A small network was shown many inputs. Here are its activations along a few directions, one row for each input.
In each table, some parts of the input vary, and every possible input appears once, in random order.
A made-up example of a description, with smaller parts first: values(2) and (point or line(9) or (ring(5) and line(6))).
Shared parts are said once, and a part with two or three values counts as separate values.
In the rows, 128 means zero.

Other details of the inputs shift rows strongly along three fixed directions, in all tables alike. That doesn't count.

Rows:
R1: [122 164 160 100 107 107 155 222 154 102 144 137]
R2: [153 171 103  62 125 139 129 191 147 119 122 167]
R3: [ 95  33 159 182 144 117 146 178 100 126 189 115]
R4: [130 194  16  90 118 210  90  85 161 135 113 218]
R5: [124 162 124  70 133 125 150 217 124  81 174  82]
R6: [134  91  90 151 125 172  89  66 103 167 122 161]
R7: [ 85  52 176 188 132 128 160 160  96 131 184 127]
R8: [129 147 168  85 159 121 144 218 133  89 141 141]
R9: [ 41  65 105 163 127 173  91 100  73 168 182 196]
R10: [159 128 158 140 147  78 126  59 117 121 105  21]
R11: [147 116 146 164 142  68 130  68 163 117  72  75]
R12: [203 203  96  90 119 185 101  52 134 149  52 170]
R13: [158 119 161 158 138  68 116  78 145 140  74  76]
R14: [167 128 163 149 121 101 149  59 120 125 105  17]
R15: [ 46  75  97 175  99 173 124 100  83 181 185 199]
R16: [163 181  96  87 122 138 111 157 159 124 106 152]
R17: [137 115 137 144 136  95 121  77 118 153  91 115]
R18: [112 160 148 105 111 107 170 215 173  78 144 135]
Each input here is: values(3) and (point or line(5)).
The inputs of R6 and R12 match in every part but the values(3) part. If R5 is changed in the same way as R6 into R12, which row does it become?
> R14
Which other rows does R16 become when the values(3) part takes its other values? List them by row number.
> R1, R13
Which other rows agree with R9 in the values(3) part? List them by row number.
> R8, R10, R11, R13, R17

Rows:
R19: [161 147 150  97 130 116 133 115 112 130  99 123]
R20: [ 78  54 136 203 116 105 108 111 117 162 162 132]
R21: [ 83  42 140 174 117 121 127  95  85 142 155 124]
R22: [105 151  82  94 135 164 105 177 142 130 162 213]
R23: [128 125 135  97 108 137 153 199 122 102 154 139]
R24: [ 90 164  79  80 100 158 108 171 126 137 163 188]
R25: [101 166  97  98 119 143 114 178 144 129 132 169]
R26: [144 147 108 142 142 167  95  18  97 159 105 128]
R27: [125 118 143 106 135 128 122 211 136 109 151 153]
R28: [ 77  52 140 177 137 128 122 102  83 169 179 101]
R29: [116 147 142  94 141 133 128 197 108 112 175 118]
R30: [ 69 179  93  81 112 169 120 153 142 126 158 185]
R31: [179 125 187 157 118  63 154 147 169 109  90  76]
R32: [174 140 131 134 132 116 140 126 161 118 100 135]
R33: [117 145 149  97 129 143 159 192 123 118 165 126]
R34: [138 160 128 102 127 170 130 175 129 134 146 192]
R35: [ 70  52 141 176 132 132 128  90  99 140 162 109]
R36: [100 149 137  92 104 107 141 182 137 108 143 148]
R37: [ 34  34 135 174 117 103 148 148  91 132 204 147]
R38: [100 161 125 103 119 118 122 189 136 104 165 117]
R39: [167 113 161 140 150  53 149 153 153 106  85  64]
R40: [104 147 151 110 119 111 131 191 155 108 140 166]
R41: [112 169  87  87 139 150 115 164 133 107 164 149]
R42: [136 147  83 146 140 152  98  16 124 140 103 133]
R43: [ 82  43 114 180 122 103 126 103  95 153 170 119]
R44: [157 122  77 151 114 150 119  27 123 160  97 142]
R45: [155 119  96 136 127 153  94  38  90 182 104 135]
R46: [153 139 140 117 140 123 127 124 137 112  79 124]
R47: [105 141 157 100 141 128 145 199 117 115 140 156]
R48: [171 130 124 100 126 118 119 128 125 123 102 106]
R49: [159 153 127 119  97 111 141 119 145 127 101 113]
R50: [118 125 157 104 133 128 132 199 138  98 142 164]
R51: [166 143 177 148 117  69 156 137 153  95 107  38]
R52: [174 105 173 136 146  71 140 159 140 106  81  59]
R53: [ 94 172 110  97 118 143 124 165 148 119 123 181]
R54: [ 76 188  92  89 113 170 109 152 132 114 166 181]
R55: [152 121  91 150 124 179 112  26 123 157 100 120]
R56: [183 133 191 138 139  86 161 141 125 103 114  41]
R57: [ 43  33 175 190 132 119 135 161  82 150 205 163]
R58: [149 156 152  99 145 126 135 111 127 129 106 107]
R59: [152 186  70  77 142 158 108  98 153 133 106 146]
R60: [113 149 101  76 134 166 116 171 131 118 154 147]
R61: [165 127 176 155 118  63 163 149 161 109  81  63]
R62: [181 108 179 148 133  83 162 154 145  99  79  62]
R63: [151 143  76 159 130 163 110  22 127 146 110 125]
R64: [ 83  52 119 205 126 121 145 104 112 147 152 130]
R65: [ 53  31 153 186 106 129 155 158  65 154 217 135]
R66: [181 133 144 130 128 134 131 131 149 118  95 130]
R67: [159 143 138 122 143 105 127 117 158 114  92 144]
R68: [164 146 125 110 142 131 110 124 128 109 116  88]
R69: [163 145 138 115 147 120 122 136 123 140  91 117]
R70: [104 178 102  93 105 159 138 160 152 123 150 154]
R71: [170 189 101  98 132 180 122 113 130 145  87 170]
R72: [128 141  81 145 119 148  91  28 133 172 101 119]
R73: [ 67  56 127 191 136 110 134  99 111 142 145 138]
R74: [167 126 186 129 146  77 144 135 134  81 102  45]
R75: [145 131  78 153 128 161 121  22 137 158 103 128]
R76: [141 191  84  78 141 158 119  88 155 123  99 158]
R77: [187 113 195 136 150  67 136 157 135 126  96  79]
R78: [158 131  89 157 126 181 101  26 113 145 107 117]
The inputs of R19 and R47 match in every part but one. If R44 is changed in the same way as R19 into R47, which row does it become?
> R64
The inputs of R23 and R55 match in every part but one. If R36 is changed in the same way as R23 into R55, which row does it become?
> R30
What do these inputs look like to the network?
> values(3) and line(4) and line(5)
Which other rows does R31 become when the values(3) part takes its other values? List them by row number.
> R20, R40
Which other rows does R56 become when the values(3) part takes its other values? List them by row number.
> R26, R29
